A small network was trained on invented records. Each row is its activation on one of them, seen along a few directions.
After each row come some of the record's fields: S, Y, M, C.
Not every record has every field; a missing one is left out.
Other fields move the rows too, some of them a lot.
In the rows, 500 means zero.
Random noise pushes rows far along 2 fixed directions. That doesn't count. These rows show it; they differ only by the noise:
[590 419 599 538 414 490 484 618 536 569 424 406 330 523 362]
[392 643 722 434 444 602 416 544 564 533 602 581 513 441 427]
[495 406 677 492 481 501 543 589 488 503 515 422 464 427 390]
[447 433 711 468 500 518 548 573 481 482 559 449 519 394 405]

[486 487 694 376 408 610 479 461 518 424 672 523 434 202 618] -> M: m2 / C: c2
[578 671 495 397 270 567 349 521 638 628 577 689 271 497 549] -> M: m1 / C: c2
[558 376 439 627 564 479 521 535 458 473 330 304 491 671 415] -> S: s1 / C: c1
[361 729 574 258 589 562 466 330 515 362 870 751 772 228 799] -> Y: y1 / C: c1
[510 237 351 596 687 289 720 555 356 456 372 329 683 626 391] -> S: s2 / C: c1
[400 440 551 491 608 461 597 485 458 426 525 442 656 481 481] -> S: s1 / M: m1 / C: c2
[345 481 619 507 571 565 618 544 452 482 529 495 617 524 404] -> S: s2 / Y: y1 / M: m1 / C: c1
[190 640 816 564 661 629 456 405 429 287 485 384 798 558 450] -> S: s1 / M: m1 / C: c2
[343 617 564 392 495 611 523 505 525 549 668 717 605 459 473] -> S: s1 / Y: y2 / M: m1 / C: c1
[349 585 468 357 581 517 617 411 465 467 702 713 705 367 632] -> S: s1 / Y: y2 / C: c1
[670 517 481 414 340 507 408 506 594 539 535 533 260 411 590] -> M: m1 / C: c2
[572 603 388 363 475 497 457 433 555 502 645 687 492 360 686] -> Y: y2 / C: c1
[511 491 222 627 674 386 515 428 421 430 341 448 622 650 611] -> S: s2 / Y: y2 / C: c2
[657 612 296 556 403 433 319 426 570 535 376 495 340 607 615] -> C: c2
[238 348 546 492 705 424 797 576 335 515 603 561 864 463 322] -> S: s2 / Y: y2 / C: c1
[383 319 566 510 709 403 683 439 305 315 560 430 752 289 573] -> Y: y2 / C: c2
[671  37 332 687 426 336 777 654 374 621 232 206 277 652 254] -> S: s1 / M: m1 / C: c1
[389 401 500 430 704 395 661 431 387 341 613 494 832 459 557] -> S: s1 / C: c1
[493 486 487 645 613 493 480 564 509 537 332 400 495 629 375] -> S: s1 / Y: y2 / C: c2
[686 429 356 651 470 429 418 533 510 515 293 299 349 623 479] -> C: c1
[690 523 418 462 361 484 410 492 562 524 493 583 266 489 622] -> Y: y2 / M: m1 / C: c2
[385 725 442 430 490 583 424 508 575 593 528 703 564 588 486] -> S: s2 / M: m1 / C: c2
[375 313 456 432 434 419 758 578 409 603 596 624 596 444 347] -> S: s2 / M: m1 / C: c1
[318 611 525 645 596 549 473 514 460 500 303 406 633 786 342] -> S: s2 / M: m1 / C: c2
[560 565 607 452 419 579 387 507 588 489 515 493 375 401 530] -> M: m2 / C: c2
[340 704 393 507 442 515 463 519 562 690 523 699 597 699 373] -> S: s1 / C: c1
[245 657 563 481 514 633 492 574 536 621 560 638 639 523 357] -> S: s2 / M: m1 / C: c2
[383 207 801 468 646 471 741 450 300 241 616 257 695 115 559] -> M: m2 / C: c2
[493 566 490 619 363 578 426 522 559 609 360 414 348 697 368] -> S: s1 / M: m1 / C: c1
[471 596 322 572 431 399 459 505 523 628 407 599 485 703 441] -> S: s1 / C: c2
[717 457 265 480 428 389 492 464 492 541 445 584 315 531 655] -> Y: y2 / C: c2
[385 426 621 368 628 477 677 441 375 373 703 561 695 237 632] -> Y: y2 / M: m1 / C: c2
[723 467 475 638 353 540 335 601 616 569 270 296 175 652 385] -> M: m1 / C: c1
[758 381 271 519 330 481 512 571 574 637 372 515 114 558 532] -> S: s1 / Y: y2 / M: m1 / C: c2
[445 270 749 367 567 526 698 564 410 441 708 450 607 176 448] -> C: c1
[687 136 390 550 556 321 708 533 379 478 482 312 438 359 525] -> Y: y2 / C: c1
[682 528 503 580 516 564 370 441 555 375 348 293 353 611 603] -> S: s1 / Y: y1 / M: m2 / C: c1
[124 672 842 501 527 696 555 587 485 609 590 605 649 500 250] -> S: s1 / Y: y1 / M: m1 / C: c2

Here are new rows. What are their fields?
[445 774 515 385 384 565 336 462 600 595 615 743 463 481 570] -> C: c2
[523 471 595 473 517 498 486 413 464 338 546 378 559 400 600] -> M: m1 / C: c1
[521 731 475 574 278 578 277 502 660 632 363 597 326 759 371] -> S: s1 / M: m2 / C: c1
[591 736 541 489 311 653 264 555 684 659 481 649 223 568 480] -> Y: y2 / M: m2 / C: c2
[785 364 397 506 319 448 472 630 586 671 454 532 165 523 419] -> Y: y2 / C: c1
[271 538 785 485 764 507 515 393 371 246 630 383 894 354 572] -> C: c2
[621 645 543 430 452 540 313 453 611 473 609 587 430 430 617] -> Y: y2 / C: c1
[641 200 260 520 434 365 699 557 450 561 429 425 383 494 470] -> S: s1 / M: m1 / C: c1
[563 359 562 579 529 478 564 634 463 581 361 416 384 536 323] -> Y: y2 / C: c2
[683 563 434 579 364 533 307 501 580 533 354 483 235 618 524] -> Y: y2 / M: m1 / C: c2
[504 403 378 528 580 369 607 560 469 565 481 562 558 527 436] -> S: s1 / Y: y2 / C: c2
[587 254 400 545 589 321 654 506 380 447 484 325 586 444 513] -> C: c1
[595 457 645 503 472 501 426 487 503 391 467 361 418 452 529] -> M: m1 / C: c2
[615 347 542 361 350 530 600 569 534 557 619 556 328 281 503] -> M: m2 / C: c1
[454 728 445 423 200 681 405 567 654 786 537 777 250 602 398] -> S: s1 / M: m1 / C: c1
[561 317 613 368 356 462 638 547 469 518 678 554 431 234 486] -> M: m2 / C: c1
[504 573 568 352 348 597 483 471 562 520 667 638 421 307 596] -> M: m2 / C: c1
[532 952 509 375 270 626 157 416 729 638 658 785 358 533 620] -> C: c1
[405 746 711 373 496 677 327 400 570 394 651 566 548 346 648] -> M: m1 / C: c2
